Each row below holds a small network's activations on one input, seen along a few directions.
In each table, some parts of the input vary, and every possible input appears once, in random order.
A made-up example of a description, with smaller parts first: ring(5) and (point or line(11) or (values(3) and line(4))).
Shared parts are said once, and a part with two or three values counts as separate values.
(in the rows, 128 means zero)

Other details of the inputs vary at random and push rows far along two fixed directions, the same in every table; ignore that.

Table:
row 1: [ 30  88  62 133  46  68 152  77 111 157 122]
row 2: [125  62 143  63 167 145 130 203 159 113 187]
row 3: [149  37 177  67 153 115 151 197 120 140 169]
row 4: [144 177 143 152 140 165 112 107 134 114 111]
row 5: [138  76 143  51 161 142 116 191 160 114 187]
row 6: [123  55 140  70 130 181 152 210 138 147 184]
row 7: [129  54 146  64 174 149 132 205 159 124 185]
row 8: [123 163 164 192 157 123 134 118 126 118 114]
row 9: [143 111 127  60 140 151 139 199 156 113 237]
row 10: [120 159 169 196 139 141 136 116 114 120 123]
row 11: [171 161 145 151 104 176 115  99 105 135 109]
row 12: [194 165 153 130 138 121 109 105 109 123  85]
row 13: [135 154 164 192 107 157 150 116  98 139 102]
row 14: [ 79 108  42  76  88  39 121  78 132 139  85]
row 15: [163 164 147 148 134 165  98  89 111 115 116]
row 16: [ 60 105  36  86  76  77  98  52 118 131 122]
row 17: [171 194 114 174  94 152 128 132 132 126 139]
row 18: [115  55 165  91 170 135 144 221 156 124 209]
row 19: [ 76  98  36  92  48  94 109  58 109 149 118]
row 20: [143 173 133 161 110 170 134 117 128 136  95]
row 21: [141  52 169  82 147 101 161 214 135 135 182]
row 22: [162 162 150 152 155 127 136 133 133 132  71]
row 23: [124 145 176 181 138 151 129 105 105 118 112]
row 24: [144 174 141 151 157 141 113 109 143 110  95]
row 25: [ 71 106  41  82  94  59  91  54 127 128 117]
row 26: [171 197 122 169 141 124 104 123 148 104 140]
row 27: [132 166 145 166 148 167 124 116 136 116 106]
row 28: [174 170 149 142 150 146  91  96 120 104 111]
row 29: [148  70 136  53 155 120 141 207 152 128 160]
row 30: [183 207 124 145 138 107 139 121 142 121 119]
row 31: [183 102 113  70 129  97 130 212 153 117 195]
row 32: [151 176 141 156 111 174 128 115 129 137 101]
row 33: [155 171 138 152 142 166 104 103 130 121 114]
row 34: [134 162 146 164 169 150 120 114 132 114  87]
row 35: [117  51 170  91 159 121 143 200 145 123 207]
row 36: [185 172 145 135 143 122 117 120 129 131  81]
row 37: [134 170 140 163 149 165 120 113 137 116 107]
row 38: [159 171 132 155 109 174 122 110 121 142 104]
row 39: [ 33  67  63 112 101  49 119  53 104 137 113]
row 40: [125 162 141 169 153 169 124 113 123 122  97]
row 41: [ 45  93  51 117  91  19 148  95 128 153  94]
row 42: [ 32  74  60 120  94  39 129  60 117 131 119]
row 43: [122  44 179  77 160 132 135 192 130 122 196]
row 44: [107  56 159  96 147 142 150 210 141 127 212]
row 45: [ 56  74  69 105  85  25 140  70 107 146  89]
row 46: [ 41 100  27 105  58  91 133  75 127 150 104]
row 47: [115  36 168  81 149 153 136 184 120 129 200]
row 48: [159 213 123 159 108 161 144 119 128 131 144]
row 49: [144 170 145 158 163 147 114 114 146 111 101]
row 50: [132 148 177 180 110 162 144 121  95 141 106]
row 51: [ 43  97  38 108  59  95 137  82 129 150 104]
row 52: [154  66 141  51 142 165 105 183 133 116 208]
row 53: [144  56 141  54 163 128 148 213 140 135 158]
row 54: [150 160 168 181 144 104 150 139 118 137  95]
row 55: [115 166 163 198 148 150 136 131 127 121 120]
row 56: [170 170 143 141 145 120 129 126 137 125  74]
row 57: [139 161 142 171 121 179 142 127 124 138  92]
row 58: [160 207 124 155 150 130 125 105 146 109 144]
row 59: [185  71 144  41 145 122 118 190 131 127 172]
row 60: [125 166 162 197 110 153 152 135 108 145 113]
row 61: [ 47 100  31  98  90  84 115  68 138 137 115]
row 62: [117 166 154 199 116 157 153 136 114 144 108]
row 63: [191 175 150 131 137 119 111 113 121 124  83]
row 64: [ 65  77  64 112  87  25 146  77 110 145  93]
row 65: [131 143 165 181 111 163 140 110  87 144  99]
row 66: [131 162 144 169 151 168 128 117 132 117  98]
row 67: [159 174 140 146 156 143  98 102 135 117 105]
row 68: [153  98 115  77 128 142 119 208 153 111 235]
row 69: [172 167 153 144 151 146  90  91 117 111 108]
row 70: [164 170 138 149 101 171 120 106 112 131 106]
row 71: [160 166 148 150 148 123 135 132 135 123  74]
row 72: [ 30  76  60 126  82  62 132  62 111 135 124]
Each input here is: line(4) and (values(2) or line(6) or line(10)).
Changing only the line(4) part turns row 4 into row 32. The same change can be made to row 33. Which row results?
> row 38
Which other rows does row 14 become when the line(10) part takes its other values? List them by row number.
> row 12, row 22, row 29, row 36, row 53, row 56, row 59, row 63, row 71
Which other rows does row 60 become when the line(4) part takes its other values? List them by row number.
> row 8, row 44, row 54

Table:
row 73: [180 187 137 165 119 146 115  97 112 118  78]
row 74: [ 48 124  67 140  85  70 142  96 133 135 120]
row 75: [215 186 179 136 166 237 110 172 155  94 187]
row 76: [109  67 121 103  99 131 143 155 114 138 162]
row 77: [175 141 152 101 146 152 130 168 150 118 145]
row 78: [133 149 149 142 134 210 124 160 136 122 193]
row 79: [129 152 109 142 111 117 100  64 121 130  71]
row 80: [100  78 116 118 138 100 147 173 137 135 171]
row 81: [ 90 130  72 118 109  47 112  62 120 129 101]
row 82: [ 90 140 132 166 135 121 127  93 108 130  76]
row 83: [ 99  81 117  97 115 128 153 159 137 135 162]
row 84: [109 148 119 161  87 133 138  89  93 157  84]
row 85: [119  78 114  64 151 113 116 155 143 125 136]
row 86: [ 88 140 132 162 128  97 136  81 109 124  89]
row 87: [180 202 147 187 171 124 118 120 135 116  92]
row 88: [144  84 104  60 106 128 131 152 125 155 146]
row 89: [ 99  66 135 104 130 100 145 148 130 134 170]
row 90: [171 154 152 116 150 135 125 181 154 115 154]
row 91: [176 182 160 163 165 127 120  94 126 108  81]
row 92: [106  71 146 116 116 145 125 140 123 143 146]
What is each input in this table made of?
> values(2) and (point or ring(9))
Changing only the values(2) part turns row 83 into row 77. The same change can be made to row 84. Which row results?
> row 88
Which other rows does row 73 become when the values(2) part takes its other values? List them by row number.
> row 76
Which other rows does row 74 become when the values(2) part takes its other values? List them by row number.
> row 90

Table:
row 93: [148 169 159 177 135 157 138 140 113 136 129]
row 94: [109 117  70  97 103  80 123 110 136 135 119]
row 95: [ 51  75  90 116  88  74 156  87 112 157 108]
row 96: [170  81 186  89 166 116 131 197 134 117 190]
row 97: [103 159 100 161 128 114 143 130 152 123 138]
row 98: [ 97 103 151 134 133 149 137 126 119 122 144]
row 99: [132  74  91  38 122  99 129 172 149 128 165]
row 100: [129 189 113 170 141 115 102  60 124 119  58]
row 101: [185 176 171 144 165 122 130 137 136 116  80]
row 102: [133  47 170  82 137 135 148 209 129 142 169]
row 103: [195 142 204 160 175 202 129 150 127 118 113]
row 104: [ 87 152 110 160 150 121 131 111 152 112 127]
row 105: [171 226 167 199 157 192 133 144 154 107 135]
row 106: [198 123 206 120 185 149 142 200 142 117 152]
row 107: [103  72 143  98 138 107 153 179 131 134 171]
row 108: [ 49 139  53 147  58 101 134  37 107 138 106]
row 109: [112  72 105  72 131  75 137 155 142 135 141]
row 110: [118 122 128 134 120 131 135 150 125 138 155]
row 111: [100 172  98 187  80 109 121  56 105 148  58]
row 112: [144 178 118 156 123 110 112  99 124 126  98]
row 113: [162 189 141 185 117 143 122  89 104 131  65]
row 114: [127 151 150 181 137 118 136 119 119 123  90]
row 115: [129 115 151 110 110 181 141 147 124 139 164]
row 116: [125 170 163 197 135 167 130  72 108 128  72]
row 117: [112  31 120  69 123 101 154 172 129 145 154]
row 118: [ 67 102  48  75 110  63 107  74 139 132  99]
row 119: [176  91 179  70 174 132 140 218 149 126 164]
row 120: [148 169 141 154 159 134 108  97 129 116  97]
row 121: [ 45 175  59 192 107  44 143  46 139 127  67]
row 122: [162 191 198 205 173 185 118 126 121 117 107]
row 123: [112  38 125  55 120  95 145 175 124 140 156]
row 124: [ 89  62 101  74 134 124 119 146 134 127 148]
row 125: [113  98 113  93 116 152 138 164 128 141 194]
row 126: [136 182 104 177  92 146 118  63 114 132  74]
row 127: [ 94 117 107 143  89 125 143 102 110 148 113]
row 128: [ 72  73  21  37  79  75 119 106 145 132 158]
row 129: [135  86 144  79 109 174 129 184 135 141 183]
row 130: [ 27  51  55  80 100  75 129 100 125 149 157]
row 131: [183  96 167  70 149 165 120 200 142 114 225]
row 132: [155 148 153 165 136 158 130 156 124 118 130]
row 133: [199 197 182 173 153 215 124 147 130 117 114]
row 134: [177  91 166  88 152 136 121 194 134 116 204]
row 135: [214 205 200 162 194 181 114 136 138 101  87]
row 136: [103 103 100 112 118  52 125  98 128 131 119]
row 137: [194 142 169 102 161 157 130 190 141 121 148]
row 138: [ 92  93 121 123 114 129 119 111 121 139 117]
row 139: [141 117 144 111 126 170 133 172 135 126 188]
row 140: [159 126 108  70 125 139 119 153 151 120 153]
row 141: [138 190 109 166  93 144 112  65 107 130  73]
row 142: [ 88 156  58 176  72  84 123  31 109 150  46]
row 143: [188 195 181 184 145 206 122 147 127 110 127]
row 144: [126 183 148 203 111 147 139  91 104 129  94]
row 145: [132 144 187 180 142 144 152 140 110 124 114]
row 146: [114 141 120 160 127 103 132 104 116 134  73]
row 147: [110 176  98 173 127  88  97  35 116 118  71]
row 148: [160 185 122 143 125 145 112 103 132 121 118]
row 149: [157  56 175  60 160 172 124 205 131 120 179]
row 150: [128  57 114  67 126 135 133 199 136 142 178]
row 151: [ 30  46  46  83  95  72 117 101 133 129 142]
row 152: [165 220 119 159 124 146 110  82 131 118  80]
row 153: [173 180 146 143 135 154 109 121 128 114 139]
row 154: [ 71  60  69  68 114  58 105  90 130 123 165]
row 155: [ 43  90  69 127  92  50 148  88 115 153 114]
row 156: [187 118 169 109 153 148 123 184 135 112 177]
Changing only one part turns row 138 into row 111. The same change can be made to row 98. Which row results?
> row 144
Changing only one part turns row 110 into row 139. The same change can be made to row 134. Which row results?
> row 131
What is each input in this table made of?
> line(4) and (point or line(6) or ring(9))
Which other rows does row 141 become when the ring(9) part takes its other values? List them by row number.
> row 108, row 115, row 125, row 126, row 129, row 133, row 139, row 143
Which other rows does row 94 become when the line(6) part takes its other values? List them by row number.
> row 99, row 112, row 134, row 137, row 156
